A small network was trained on made-up records. Each row is its average activation on records with the value named, seen along a few directions.
Related values have similar rows: they may be neighbours, one step apart, or belong to one group.
(in the rows, 500 means zero)
Random noise pushes rows far along 8 fixed directions. That doesn't count. These rows show it; they differ only by the noise:
387 716 421 508 359 558 528 286 361 548 802 598 572 349 440 650 705 527
 299 845 620 419
407 299 556 536 485 402 544 655 480 473 170 447 319 656 652 337 391 424
 659 333 533 413
488 672 750 791 295 279 669 264 451 428 293 404 599 435 338 449 716 244
 684 501 576 456
356 598 444 334 211 574 530 688 521 511 707 600 581 372 415 469 228 550
 508 377 442 296
503 503 744 499 584 307 494 200 547 303 318 551 486 683 605 569 711 489
 508 629 684 420
515 619 555 539 499 506 695 367 527 597 594 401 432 350 671 526 824 334
 235 672 644 603
546 420 199 627 853 564 475 581 484 585 540 438 419 503 592 597 564 578
 335 622 418 710
265 327 552 393 464 738 464 513 761 436 442 324 530 411 573 350 467 557
 445 487 777 519
304 678 271 766 185 565 684 715 292 722 560 407 535 350 381 327 513 306
 514 551 328 601
258 360 438 699 214 682 596 702 499 626 362 236 486 191 329 254 330 350
 709 300 632 424


Values of H:
h4: 573 492 499 270 388 601 456 642 434 541 607 600 466 654 693 385 435 563
 363 569 444 600
h11: 839 613 474 655 595 425 507 343 428 645 667 531 544 345 212 721 577 456
 603 432 356 493
h2: 406 660 412 397 345 256 440 734 206 369 466 903 527 839 479 487 156 633
 645 470 97 376
h9: 527 671 454 570 584 485 454 506 664 460 574 491 791 632 337 503 486 504
 516 423 210 735
h7: 606 512 710 494 279 468 619 514 430 630 418 417 379 500 597 337 631 323
 569 411 553 492
h5: 390 552 678 297 376 473 625 506 601 519 499 522 392 598 764 472 631 352
 390 476 564 436
h8: 494 360 272 495 472 769 487 838 543 635 535 316 488 324 502 325 312 531
 461 392 417 735
h1: 507 324 145 901 763 491 485 608 269 636 309 327 393 452 404 533 507 485
 633 523 405 625
h12: 481 629 511 440 400 668 609 359 487 776 741 407 429 307 628 485 859 358
 210 713 662 595
h6: 632 221 443 495 663 495 538 818 516 655 345 369 277 371 595 397 268 398
 584 135 416 501
h10: 778 627 440 484 662 439 599 691 525 540 663 521 474 361 516 578 415 463
 362 359 237 665
h3: 304 363 489 546 215 656 552 475 221 676 386 462 263 520 613 307 667 376
 493 722 739 400
The values of H form a 3 by 4 grid.
List every value one step from h10, in the order listed.
Answer: h2, h8, h6
List every value one step from h5, in the order listed.
Answer: h9, h1
List every value one step from h11, in the order listed.
Answer: h7, h12
Each value of H is a pair of two hidden parts, and every pair occurs once (4 first parts, 3 second parts).
Changing only the second part turns h3 into h12. h7 has the same second part as h3; what does that change turn h7 into?
Answer: h11
Changing only the second part turns h10 into h9. h2 has the same second part as h10; what does that change turn h2 into?
Answer: h5

Values of S:
s9: 385 483 743 403 365 507 454 185 586 370 445 520 600 509 448 525 599 565
 579 579 804 328
s5: 823 716 672 338 773 133 611 358 552 246 602 778 402 665 830 812 750 465
 142 604 392 545
s2: 144 617 194 459 273 717 407 609 417 588 848 591 649 349 282 513 330 681
 410 655 449 382
s10: 552 380 630 456 446 543 761 660 527 774 289 336 237 579 913 186 732 194
 363 409 537 741
s7: 496 683 485 467 266 752 473 423 469 512 760 476 654 276 387 468 535 542
 385 681 664 543
s4: 753 420 309 545 764 539 412 457 375 702 655 588 388 431 444 734 517 576
 508 479 449 469
s8: 347 666 614 532 211 423 383 319 363 207 507 708 711 716 321 484 570 569
 553 726 493 427
s1: 452 532 613 436 488 309 450 307 341 333 334 682 469 864 617 519 597 560
 524 713 519 400
s3: 359 375 332 665 615 519 407 500 377 604 285 421 395 705 493 431 632 471
 600 643 432 616
s6: 583 670 624 539 446 677 517 398 721 529 741 318 812 194 314 460 577 470
 444 550 564 706
s11: 239 392 196 545 575 685 370 753 573 590 555 399 556 452 357 465 231 682
 602 451 394 473
s12: 501 419 320 361 711 438 491 501 383 521 612 613 278 536 733 696 475 616
 280 640 511 423
The values of S form a 3 by 4 grid.
List every value one step from s6, in the order listed.
Answer: s10, s7, s1
List every value one step from s3, in the order listed.
Answer: s9, s4, s11
